Each row below holds a small network's activations on one input, seen along a few directions.
In each table, some parts of the input vary, and every possible input appears once, in random order.
A made-up example of a description, with smaller parts first: one of 3 separate values, together with either a single point or one of 9 places along a line or (one of 5 places around a ring, together with one of 6 places along a line).
Shared parts are said once, and a part with two or three values counts as separate values.
(in the rows, 128 means zero)

Other details of the inputs vary at random and push rows far along two fixed directions, the same in every table; ignore that.

Table:
R1: [135 189 124 112 196 116 139 162 168 131  76 140 161  91]
R2: [128 101 116 147 102 141 125  91 151 144 165 116 125 151]
R3: [113 140 152 123 146 114 116  90 145 134 141 132 180 148]
R4: [145 107 105 115  79 151 132 179  52  93  58  98  32 138]
R5: [120  75 125 141  60 134  93  74  99 107 174 100 101 185]
R6: [143 157 110 130 144 117 148 172 146 121 105 135 136  94]
R7: [144 134 101 135 112 145 135 145 131 139 112 119 105 126]
R8: [101  90 154 145 144 113  80  50 159 139 234 141 172 150]
R9: [143 146 125 104 129 146 143 182  84 118  43 114  83 121]
R10: [126  99 130 135  68 130 124 100 106 119 171 120 121 157]
R11: [118 176 167 107 223 111 135 152 137 147  91 176 175  79]
R12: [103 117 149 148 119 112 117  54 169 152 204 134 196 168]
R13: [129 142 122 120 151 123 134 153 137 101  90 128 121 104]
R14: [140  81 126 131  75 146 124 140  61 135 150 121  59 128]
R15: [107 163 150 128 174 111 145 118 186 146 146 150 204 120]
R16: [123 187 147 115 186  97 165 175 161 117 104 162 186  85]
R17: [124 136 110 135 151 115 108 111 175 117 151 123 163 124]
R18: [145 127 132 118 121 148 152 196  49 149  58 140  50  97]
R19: [137 125 117 121 126 144 125 125 129 126 104 113 103 133]
R20: [137  67  98 151  54 145 118  92 118 123 182  98  88 160]
Description of these inputs: one of 4 separate values, together with either a single point or one of 4 places along a line.
Which other rows agree with R16 in the choice among 4 separate values? List them by row number.
> R6, R10, R14, R20
A walk changes only the place on the line of 4. It starts at R3 and steps to R9. List the rest of the walk in order.
> R19, R1

Table:
R21: [117  75 128 146  68 135 112  57 138 137 224 112 135 179]
R22: [160 123  97 125 103 143 130 181  78 123  82 112  52 100]
R23: [146  92  86 146  39 151 122 116  93 127 136  83  74 170]
R24: [121  73 123 154  85 149 107  71 123 166 213 120 115 168]
R25: [127  69 129 150  90 141 101  68 117 164 212 124 109 155]
R26: [130 165 129 106 155 125 144 158 143  99  66 125 135 117]
R27: [120 148 142 115 167 122 139 158 134 100  76 141 126 101]
R28: [120 160 122 135 178 107 123 122 192 140 162 144 195 108]
R29: [134 129 108 131 105 120 126 122 149 105 149 113 143 138]
R30: [100 158 185 107 186  90 100 105 115 122 136 157 201 134]
R31: [101 136 169 132 173  98 142 113 170 134 174 174 196 103]
R32: [112 149 136 133 168  94 132 127 181 109 157 154 191  99]
R33: [137 153 131 112 177 129 128 155 131 130  76 136 119  95]
R34: [145 127 127 122  84 150 165 174  64 141  70 123  68 127]
R35: [131 169 131 114 152 130 149 154 136 125  55 126 138 123]
R36: [146 123 104 118 118 163 131 168  84 125  58 103  52 130]
What is each input in this table made of?
> either a single point or (one of 3 separate values, together with one of 5 places around a ring)
Which other rows does R29 become when the choice among 3 separate values takes its other values? List them by row number.
> R21, R26
Which other rows does R25 become when the choice among 3 separate values takes its other values? List them by row number.
> R22, R33

Table:
R37: [117 163 135 125 183 119 129 107 196 140 128 138 187 123]
R38: [145 122 123 114 111 157 146 176  66 122  38 117  44 119]
R39: [129  94 126 128 107 146 102 111  85 125 117 108  81 153]
R40: [114  72 138 136  85 143 111  67 114 130 178 111 108 178]
R41: [130 183 128 122 167 106 168 182 168 119  89 149 171  80]
R42: [128  93 106 145  62 139 118  79 133 124 167  91 119 182]
R43: [142  87  87 146  77 141  97  92 131 125 178  92 101 159]
R44: [112  72 141 134  93 135  91  69 100 120 183 110 111 181]
R45: [135 196 126 105 190 111 141 175 152 113  60 139 167  95]
R46: [128 190 135 105 203 119 136 170 149 122  58 142 156  92]
R47: [110 165 170 123 183 106 142 114 156 168 148 169 206 114]
R48: [155 130  97 119 115 153 132 184  82 118  61 108  46 105]
R49: [101 142 172 131 175  99 104  72 160 168 201 162 223 137]
R50: [150 124 126 124  98 150 163 195  51 150  78 136  54 104]
R51: [154 125  94 126 104 161 149 187  95 125  63 110  45 111]
R52: [124 185 153 110 186  94 151 182 143 106  89 168 172  70]
R53: [140  96 131 136  90 138 115 127  70 155 156 128  84 131]
R54: [101 130 146 144 147 102 130  78 202 132 209 152 214 130]
R55: [133  87  98 147  66 131 105  94 122 118 182  97 108 161]
R56: [106 142 133 137 145  98 107  73 187 121 188 129 216 156]
R57: [141 135 130 108  97 140 142 189  48  93  46 118  61 125]
R58: [137  93  95 143  72 148 109  77 143 132 164  86 111 180]
R59: [ 97 137 157 135 150 100 123  60 199 129 197 147 226 150]
R60: [120 173 164 106 206  96 146 178 138 114  92 172 164  67]
R61: [126  72 112 152  88 149 112  87 129 141 182 115  95 155]
R62: [127 178 149 112 211 105 142 179 145 125  76 167 157  62]
R63: [161 131  87 126  92 154 154 193  99 118  64 105  56 110]
R64: [119  68 125 145  82 144 119  88 120 131 192 119  99 157]
What is each input in this table made of?
> one of 4 separate values, together with either a single point or one of 6 places around a ring
Which other rows agree with R62 in the choice among 4 separate values? List them by row number.
> R43, R48, R52, R53, R55, R60
Which other rows agree with R59 in the choice among 4 separate values? List them by row number.
> R37, R38, R40, R42, R47, R58
Which other rows does R57 become when the place on the ring of 6 takes its other values? List them by row number.
> R39, R44, R45, R46, R56

Table:
R65: [148 105 108 119  89 153 128 179  55 105  79 107  34 126]
R66: [146 123 116 126 110 150 140 167  86 145  88 122  65 110]
R67: [118 112 141 129 121 131 113  87 122 137 147 123 132 160]
R68: [124 110 126 142 123 120 113 104 144 134 180 135 142 128]
R69: [130 102 112 143 119 137 102  95 136 144 170 118 124 142]
R70: [125 165 116 124 169 123 147 156 180 113  98 131 156 104]
R71: [132 120 106 142  92 128 126 103 150 133 170 113 143 151]
R72: [138 114 134 110  90 148 133 158  49 107  60 110  59 143]
R73: [127 105 117 132 127 139 105  99 139 133 166 118 123 144]
R74: [123 163 141 115 183 124 135 149 148 138 104 145 152 102]
R75: [134 158 131 122 177 118 138 156 152 140 114 154 149  84]
R76: [149 111 107 128  92 161 129 165  62 141  77 106  42 126]
R77: [114 116 142 140 137 124 115  86 138 157 172 136 161 150]
R78: [137 163 148  98 138 135 158 203  65 106  19 142  82  97]
R79: [142 107 119 125  78 146 136 175  41 112  79 112  45 126]
R80: [126 105 120 143 113 127 105 107 124 130 166 123 124 139]
R81: [132 108  94 149 101 136 127 102 170 129 163 111 129 143]
R82: [114 159 160 112 171 117 144 152 131 124 106 158 160 108]
R83: [121 161 146 111 178 104 124 145 140 107  95 142 164 108]
R84: [130 111  93 149 106 137 120 101 166 127 156 106 133 149]
R85: [130  99 124 145 109 135 123  99 141 160 183 128 124 130]
R86: [123 114 131 128 127 132 103  87 131 133 139 110 132 157]
R87: [155 100 108 130  78 147 144 181  63 122  99 119  39 107]
R88: [118 162 164 121 173 106 160 154 150 142 126 176 180  85]
R89: [119 158 159 120 163 114 151 153 132 137 113 166 161  97]
R90: [122 101 136 141 112 133 121  93 123 157 174 131 131 151]
R91: [116 112 139 128 112 121 113 102 115 112 147 123 128 147]
R92: [118 112 144 125 126 128 110  87 119 132 139 118 140 165]
R93: [115 113 142 123 118 117 110 100 114 109 140 119 137 153]
R94: [132 123 105 141  95 129 119 104 144 130 159 107 143 156]
R95: [129 178 132 109 159 109 138 148 153 106  82 126 172 121]
R96: [124  99 136 140 100 121 131 113 120 132 178 135 127 128]
R97: [114 158 153 113 171 107 141 155 133 112 112 153 161 102]
R98: [128 164 137 113 181 117 127 142 150 122  96 144 153 101]
R99: [123 114 129 132 123 136 106  87 135 138 147 115 126 150]
R100: [128 126 110 132 106 131 122 110 147 119 154 108 141 155]
R101: [127 154 153 123 167 114 159 156 138 153 119 164 157  92]
R102: [124 112 127 131 116 125 105 104 124 115 148 120 121 143]
R103: [132 106  99 151 100 134 136 111 169 134 169 115 126 131]
R104: [128 169 119 122 165 120 143 146 179 107  86 130 158 108]
R105: [119 157 152 121 164 104 148 157 133 124 118 160 161  91]
R106: [136  96 115 144 111 134 119 104 143 148 185 129 120 126]
R107: [129 179 130 114 156 112 141 147 158 110  91 132 170 116]
R108: [136 117 108 141  88 127 136 113 149 135 172 117 138 139]
R109: [117 107 139 131 125 136 116  95 124 143 162 127 133 158]
R110: [150 113 110 113 102 152 120 159  64 108  60  98  49 135]
R111: [116 161 158 120 166 114 143 150 128 136 106 161 164 104]
R112: [128 118 106 134 115 132 116  98 162 108 130 100 137 156]
The inputs of R100 and R108 match in every part but one. If R82 is changed in the same way as R100 into R108, which row does it become?
> R88
The inputs of R85 and R66 match in every part but one. If R101 is changed in the same way as R85 into R66, which row does it become?
> R90
What is each input in this table made of?
> one of 6 places along a line, together with either one of 2 separate values or one of 6 places around a ring
A walk changes only the place on the line of 6. It starts at R93 and steps to R91. List the rest of the walk in order.
> R97, R79, R105, R96

Table:
R113: [149  99  94 135  78 147 116 148  73 115  97  94  50 140]
R114: [127  92 133 123  99 145 111 109  88 114 119 107  79 156]
R115: [132 106 114 127 104 158 135 143 102 131 124 115  79 144]
R116: [129 164 127 128 148 113 154 170 135 124  94 143 145  98]
R117: [138 127 116 130 126 121 118 113 149 118 129 119 130 126]
R118: [126 134 130 133 146 109 130 118 166 128 153 139 163 105]
R119: [131 134 146 124 132 117 127 139  91 151 135 144 132 118]
R120: [132  97 120 127  86 136 112 116  96 100 120  98  85 154]
R121: [119 129 115 143 129 118 122  96 172 137 172 120 176 149]
R122: [140  92 113 134  97 147 112 118 104 134 129 107  72 138]
R123: [129 122 134 135 118 130 139 113 138 140 135 135 129 128]
R124: [123  87 140 126  93 143 120 112  81 117 125 119  80 150]
R125: [130 122 124 132 123 140 135 119 143 145 136 122 127 134]
R126: [126 119 144 121 128 129 125 134 104 139 165 143 127 127]
R127: [136 147 107 126 134 128 123 140 132 123 107 115 131 128]
R128: [129 163 128 120 170 126 131 154 129 139  86 134 139 110]
R129: [124 120 128 125 149 136 121 135 129 128 133 133 114 122]
R130: [126 158 147 109 155 110 150 171 117  98  71 147 136  96]
R131: [107 111 141 152 132 116 117  60 189 154 215 139 189 143]
R132: [118 130 131 131 154 115 129 128 159 121 160 143 158 111]
R133: [125 152 139 123 150 112 136 162 121 116  98 146 145  99]
R134: [127 156 126 124 149 122 155 173 141 115 110 145 136  98]
R135: [115 154 157 112 153 121 158 155 120 117  85 152 136 110]
R136: [128 140 123 131 152 111 119 114 175 124 146 130 162 113]
R137: [122 124 123 135 140 128 108  79 173 148 176 122 160 143]
R138: [130 152 130 127 156 111 139 161 129 123  99 144 143  94]
R139: [134  98 140 132  91 127 112  84 108 153 184 127 127 150]
R140: [122 112 135 138 133 127 119 114 118 144 140 136 126 126]
R141: [125 164 135 124 144 114 152 174 127 117  90 146 146 101]
R142: [124 123 125 135 130 137 129 117 132 148 134 123 133 143]
R143: [148 111  90 132  80 148 116 125 117 121 127  91  84 147]
R144: [125 118 128 135 140 129 110 112 126 141 133 126 126 132]
R145: [137  94 101 133  94 146 114 132 107 111 140 104  74 142]
R146: [135 162 126 126 142 116 159 168 146 121  98 141 140  90]
R147: [113 134 142 128 128 110 135 113 152 111 145 136 166 136]
R148: [140 138 105 127 119 128 121 114 152 121 127 111 135 137]
R149: [129 139 115 129 122 128 111 122 131 119 130 114 141 143]
R150: [126 126 125 133 125 122 109 120 127 117 133 121 135 134]
R151: [136 130 120 126 130 136 120 107 142 139 125 117 127 138]
R152: [114 128 134 135 144 127  99  85 148 142 163 126 165 152]
R153: [122 115 135 128 141 134 129 137 120 130 138 141 114 116]
R154: [139 157 120 106 156 146 146 195 101 119  59 133  88 101]
R155: [125 133 119 132 117 128 128 128 135 123 133 120 144 144]
R156: [134 118 129 128 135 129 116 107 138 136 127 126 122 128]
R157: [109 119 137 148 135 119 122  87 158 151 179 139 167 140]
R158: [138 156 151 111 148 116 147 166 108 145 109 153 135  90]
R159: [106 119 145 143 131 120 119  90 148 142 175 143 167 145]
R160: [150 105  86 124  78 161 122 157  85 107 107  92  49 146]
R161: [129  92 118 137  89 154 132 132  98 130 144 119  76 143]
R162: [133 129 120 136 109 122 140 120 148 124 137 127 137 127]
R163: [135 129 110 132 113 131 137 127 153 127 137 115 134 132]
R164: [142  98 144 111  72 142 128 145  28 120 110 118  52 146]
R165: [116 121 143 120 127 136 134 113 125 125 123 125 130 152]
R166: [121 120 133 137 133 129 125  77 176 151 171 127 168 151]
R167: [127 129 118 138 122 120 126  86 186 133 171 120 176 147]
R168: [130 111 122 130  99 152 129 134  91 135 113 114  89 152]
R169: [138 153 131 121 151 111 146 154 143 118  95 145 142  90]
R170: [127 126 110 131 121 136 134 135 147 121 146 121 131 138]
R171: [130 142 142 124 159 121 142 151 132 135 105 150 130  89]
R172: [133 146 145 120 162 119 144 147 133 134  93 152 135  92]
R173: [120 102 121 133  89 133 120  90 135 113 159 104 132 173]
R174: [120 126 138 119 131 133 117 107 123 120 122 118 128 150]
R175: [120 144 152 122 160 120 133 153 111 130  98 154 137 103]
R176: [121 120 138 131 138 130 107 114 118 133 132 129 127 136]
R177: [128 166 133 108 151 117 136 154 133 100  81 127 146 118]
R178: [129 163 162 109 159 110 140 173  84 139  99 161 143  96]
The inputs of R159 and R161 match in every part but one. If R175 is changed in the same way as R159 into R161, which row does it become?
> R153
The inputs of R144 and R122 match in every part but one. If R119 is changed in the same way as R144 into R122, which row does it become?
> R158
What is each input in this table made of?
> one of 6 places along a line, together with either a single point or (one of 2 separate values, together with one of 5 places around a ring)
Which other rows does R142 become when the place on the line of 6 takes its other values? List them by row number.
> R115, R125, R165, R166, R168
A walk changes only the place on the ring of 5. It starts at R146 and steps to R163. List the rest of the walk in order.
> R143, R136, R118
Which other rows agree with R151 in the place on the line of 6? List them by row number.
> R117, R123, R139, R148, R156, R162, R166, R167, R169, R172
Which other rows does R124 become when the choice among 2 separate values takes its other values? List them by row number.
> R130
Which other rows does R129 become when the choice among 2 separate values takes its other values? List them by row number.
> R145
